A small network was shown many inputs. Here are its activations along a few directions, one row for each input.
Each table varies a few parts of the input and shows all the possible inputs, shuffled.
A made-up example of a description, with smaller parts first: one of 8 places around a ring, together with either a single point or one of 11 places around a ring or (one of 2 separate values, together with one of 6 places along a line).
Shared parts are said once, and a part with two or three values counts as separate values.

A family of inputs:
x1: [ 0.58  0.32 -0.68  1.95  3.43  0.72  2.39  2.99 -1.83 -3.61 -0.16  0.68
  2.75  1.30 -0.77]
x2: [-1.11 -0.60  2.39  1.15  2.47 -0.14 -0.30 -1.01 -1.23  5.88 -2.86  3.91
 -0.09  0.50  3.57]
x3: [-2.56  2.16 -0.32  1.63  0.88 -1.19 -0.62 -1.94 -0.46  5.08 -2.67  3.67
 -1.24  0.57  2.50]
x4: [-0.56  1.86 -1.23  1.22  0.25 -0.01  3.17  1.52  1.26 -3.30  1.01  1.68
 -0.61  0.85  0.10]
x5: [ 0.46  0.84 -1.21 -1.00 -2.37 -2.88 -0.04 -0.25  1.68 -3.47  1.10  0.21
  4.12 -1.93  0.91]
x6: [-0.49  2.53  0.12 -6.33 -2.01 -0.44  1.94 -1.43  0.71  0.80 -3.00 -3.48
 -0.51 -0.21 -1.85]
x7: [ 0.82  0.54 -0.61  1.31 -0.07  1.72 -2.32  1.47  1.64  4.03  0.45 -2.08
 -3.24 -0.06 -3.50]
x8: [ 0.69 -1.01  3.09  0.65 -0.17 -0.41 -4.39  1.71 -2.07  4.60  0.84 -0.09
 -2.02 -1.63  2.84]
x9: [-0.76 -1.32 -0.87  0.01  0.26 -3.37  1.64 -2.00  1.74 -3.42  2.57 -0.75
 -1.15 -0.47  0.30]
x10: [-0.15  0.73  2.07 -5.77 -1.28  1.32  1.19 -2.65 -2.43  1.68 -2.00 -2.94
  1.30  0.04 -2.79]
x11: [ 3.01  2.34 -2.31 -0.88  0.54  5.34 -1.20 -1.98  2.13  2.88 -3.42 -3.08
 -3.27  1.65 -1.06]
x12: [ 1.87  0.49 -0.49 -0.89  2.17  7.34 -1.18 -1.30  0.94  3.91 -1.95 -3.14
 -0.78  1.94 -1.38]
x13: [ 1.26  2.58 -2.54  0.74  2.02 -0.20  3.02  1.98  0.67 -4.00  0.85  1.55
  0.26  0.41 -0.41]
x14: [-1.32 -0.38 -0.82 -0.77 -1.80 -2.84 -0.34 -0.80  1.86 -3.01  1.45  0.50
  1.13 -0.88  0.54]
x15: [-0.26 -0.48  0.89  2.60  0.74  0.93  2.06  1.82 -1.02 -2.90  0.01  1.77
  0.96  1.07 -0.57]
x16: [-0.70  1.88  1.27  1.70 -0.98 -1.56 -4.83  0.82 -0.38  3.78  0.57 -0.43
 -2.83 -1.16  1.49]
x17: [-0.37 -4.31 -0.31  0.39  0.39 -2.66  1.42 -1.45 -1.49 -2.88  2.16 -0.87
 -0.03  0.38  0.63]
x18: [-1.75 -2.26  0.85  1.29 -0.38 -0.08  0.73  1.02 -0.74 -2.69  0.68  1.46
  0.81  0.68 -0.02]
x19: [ 1.43 -1.73  0.55  0.68  1.03  3.39 -2.45  2.05  0.08  5.33  1.51 -1.46
 -1.81 -0.26 -2.69]
x20: [-1.28  0.61 -0.40  0.54 -1.17 -1.02  1.33  0.13  2.08 -3.06  1.47  1.87
 -1.11  0.32  0.22]
x21: [ 1.91 -1.59  0.19 -0.05 -2.28 -2.15 -0.42 -0.30 -1.69 -3.07  0.53  0.34
  5.29 -2.02  1.21]
x22: [-0.72 -3.20  0.35 -0.17 -1.64 -1.79 -0.78 -0.41 -1.44 -2.55  0.88  0.68
  2.06 -1.07  0.72]
Describe the family of inputs behind these rows. -> one of 2 separate values, together with either a single point or one of 4 places along a line or one of 6 places along a line
Changing only the choice among 2 separate values turns x12 into x11. The same change can be made to x22. Which row results? -> x14
A walk changes only the place on the line of 4. It starts at x2 and steps to x8. List the rest of the walk in order. -> x19, x12
Which other rows does x15 become when the place on the line of 6 takes its other values? List them by row number. -> x1, x17, x18, x21, x22

A family of inputs:
x23: [ 1.69  0.45 -1.08 -3.91 -0.79  2.03  1.60 -0.90  0.43 -2.90 -0.94 -3.46
  2.11 -0.29 -2.67]
x24: [-0.07  1.08 -0.30  1.53  0.62  0.48 -1.12 -0.43  0.54  3.59 -0.81  0.85
 -2.15  0.85  0.45]
x25: [ 1.96  1.02 -0.58 -0.92  1.78  4.80 -0.07  0.33  0.06  3.03 -1.29 -2.53
 -2.48  1.97 -2.75]
x26: [ 0.27 -0.91  1.43  2.31 -0.46 -0.68 -3.76  0.97 -0.47  3.57  1.11  0.99
 -1.02 -1.23  0.68]
x27: [ 0.48  1.80 -0.96 -0.22  1.23  3.19  0.01 -0.50  1.27  3.11 -1.58 -0.79
 -2.93  1.58 -0.60]
x28: [-0.32  0.06 -2.79  5.19  3.16 -0.86  3.72  3.15  0.92 -7.14  2.37  4.03
  1.05  1.57  1.12]
x29: [-0.63 -0.55  1.74  2.40  0.87  0.29 -1.89  0.43 -1.82  3.61 -0.98  2.65
 -0.20  0.17  2.55]
x30: [-0.90 -2.07  1.33 -0.80 -2.35 -3.63 -1.21 -0.26 -0.46 -1.80  2.14 -0.74
  1.02 -2.14  0.50]
x31: [-1.00  0.47  0.24 -1.88 -1.72 -2.58  0.73 -0.91  0.17 -1.72  0.01 -0.45
  1.21 -0.99  0.48]
x32: [-1.53 -2.38  2.07 -0.76 -1.10 -3.04  0.38 -0.55 -2.02 -1.32  0.60  1.29
  2.68 -1.23  1.63]
x33: [ 0.06  1.03 -1.10 -2.94 -1.25  0.01  1.63 -1.33  1.38 -2.03 -0.63 -1.82
  0.72 -0.26 -1.39]
Describe the family of inputs behind these rows. -> either a single point or (one of 2 separate values, together with one of 5 places along a line)
Which other rows does x30 become when the place on the line of 5 takes its other values? List them by row number. -> x23, x31, x32, x33

A family of inputs:
x34: [ 0.56  3.30 -1.06  0.07  1.23  3.98  0.26  1.00  1.14  3.90 -1.78 -0.77
 -3.72  2.51 -2.08]
x35: [-2.28 -2.94  2.62  2.65  0.42 -6.67  2.14  2.39 -4.06 -5.75  2.06  4.87
  4.28 -1.23  3.93]
x36: [-0.20  1.95 -0.48  0.28  2.74  3.96  1.33 -1.23  0.84  4.43 -2.93  1.06
 -3.07  3.18 -0.47]
x37: [-1.69 -3.73  0.46 -3.00 -3.04 -2.21  3.36 -0.84 -0.89 -9.77  2.12 -1.49
  4.37 -0.98 -1.40]
x38: [ 3.27  0.59  0.20 -0.41  1.25  6.65 -3.11  1.01 -0.89  6.34 -2.18 -2.34
 -1.45  0.58 -3.41]
x39: [-0.66  0.31 -3.00  3.94  1.75 -3.53  3.91  1.21 -0.07 -8.73  1.09  3.89
  4.40  0.23  2.88]
x40: [ 1.61 -0.29  2.00 -1.86 -1.87  0.64 -5.09 -1.70 -0.71  7.02 -0.81 -2.68
 -0.04 -1.77 -1.06]
x41: [ 1.51 -1.87 -2.81 -1.04  0.84 -1.90  4.52  1.00  1.17 -9.46  3.81 -2.95
  1.54  0.42 -3.31]
x42: [-0.79  1.63 -1.95 -0.62 -2.44 -3.39  2.74  0.49  2.65 -8.20  0.59  1.86
  3.91 -1.88  0.63]
x43: [ 0.13  0.54  1.39 -2.95 -1.10  0.16 -3.04 -1.89 -0.10  4.93 -0.69 -2.66
 -0.88 -1.81  0.85]
x44: [-1.00  0.97  0.76 -1.29 -1.74 -1.41 -1.29 -1.85  0.12  3.78 -1.80 -0.44
 -3.14 -0.52  0.78]
x45: [-0.50 -2.97  1.24  7.09  1.04 -0.52 -4.91  2.73  0.20  2.30  4.53  3.07
 -2.63 -0.63  2.23]
x46: [ 1.98  2.09 -0.35 -1.59  1.56  5.78 -0.91  0.78  0.57  4.50 -2.08 -2.57
 -2.51  1.37 -1.79]
x47: [-1.93  0.44  0.98 -1.26 -0.64 -1.54  0.09 -3.10  0.04  4.71 -1.91  1.15
 -1.06  0.53  2.24]
Describe the family of inputs behind these rows. -> either a single point or one of 5 places along a line or (one of 2 separate values, together with one of 4 places along a line)
Which other rows does x47 become when the place on the line of 4 takes its other values? List them by row number. -> x40, x43, x44
Which other rows does x47 become when the choice among 2 separate values takes its other values? List them by row number. -> x36

A family of inputs:
x48: [-1.99 -0.49  0.43 -2.72 -1.10 -2.05  2.31 -1.49 -0.94 -5.12 -1.16  0.86
  5.28  0.33 -0.22]
x49: [ 0.81 -1.85  0.55 -2.19 -2.32 -2.78  1.08  1.45  0.35 -5.34  2.35 -2.42
  1.54 -3.70 -1.20]
x50: [-1.40 -2.23  3.12  1.97 -1.09 -1.83 -4.95  0.32 -0.38  3.74  3.03  0.34
 -0.80 -1.12  3.08]
x51: [-2.22 -1.00  2.76  1.88  0.76 -1.84 -0.92 -1.85 -2.90  3.23 -1.48  4.15
  0.89 -0.69  4.29]
x52: [-0.57  0.66 -1.21  6.72  3.96  0.20  0.53  2.14  1.44  0.56 -1.08  7.96
 -2.84  0.99  2.90]
x53: [-1.46  0.80 -0.25 -4.19 -4.38 -5.36  1.73 -0.61 -0.70 -4.76 -0.37 -0.10
  1.68 -1.34  0.06]
x54: [ 2.65 -0.30 -1.02  0.28 -0.46  7.15 -2.00  1.30 -0.15  2.15 -0.08 -4.76
 -1.18  1.05 -3.69]
x55: [ 0.62  2.31 -0.06 -3.88  1.45  2.79  2.10 -1.73 -0.38  4.06 -4.34 -1.76
  0.74  1.47 -1.80]
x56: [ 3.12 -3.85 -0.48  0.84  1.08 -0.02  0.36  2.51 -0.51 -6.51  3.62 -2.36
  1.92 -1.96 -2.27]
x57: [-0.17  3.05 -1.31 -5.10 -1.48 -0.12  0.83 -3.66  0.89  4.66 -2.46 -2.82
 -1.59 -0.79 -2.38]
x58: [ 1.63 -0.45  0.41 -3.22 -1.63  4.12 -2.00 -1.89  2.10  3.25 -0.36 -3.69
 -2.49 -0.20 -2.70]
x59: [ 1.05  4.86 -2.24  0.72  4.87  5.20  2.22  0.62  2.31 -0.48 -1.97  0.89
 -4.21  3.86 -1.12]
x60: [-1.00  1.02 -4.66  2.97  1.62 -0.67  5.35  1.36  2.36 -6.78  1.77  1.25
  2.35  3.89  0.12]
x61: [ 2.70 -3.35  2.24  4.62  1.07 -0.04 -4.21  3.22 -2.74  2.49  3.36  1.73
 -1.43  0.00  0.32]
x62: [-3.78  0.82  1.71  1.32 -2.34 -4.75 -2.43 -1.69 -0.74  4.83 -0.83  0.73
  0.14 -1.79  4.63]
Describe the family of inputs behind these rows. -> one of 3 separate values, together with either a single point or one of 4 places along a line
Changing only the choice among 3 separate values turns x60 into x52. The same change can be made to x48. Which row results? -> x51
Which other rows agree with x55 in the choice among 3 separate values? List them by row number. -> x54, x57, x58, x59
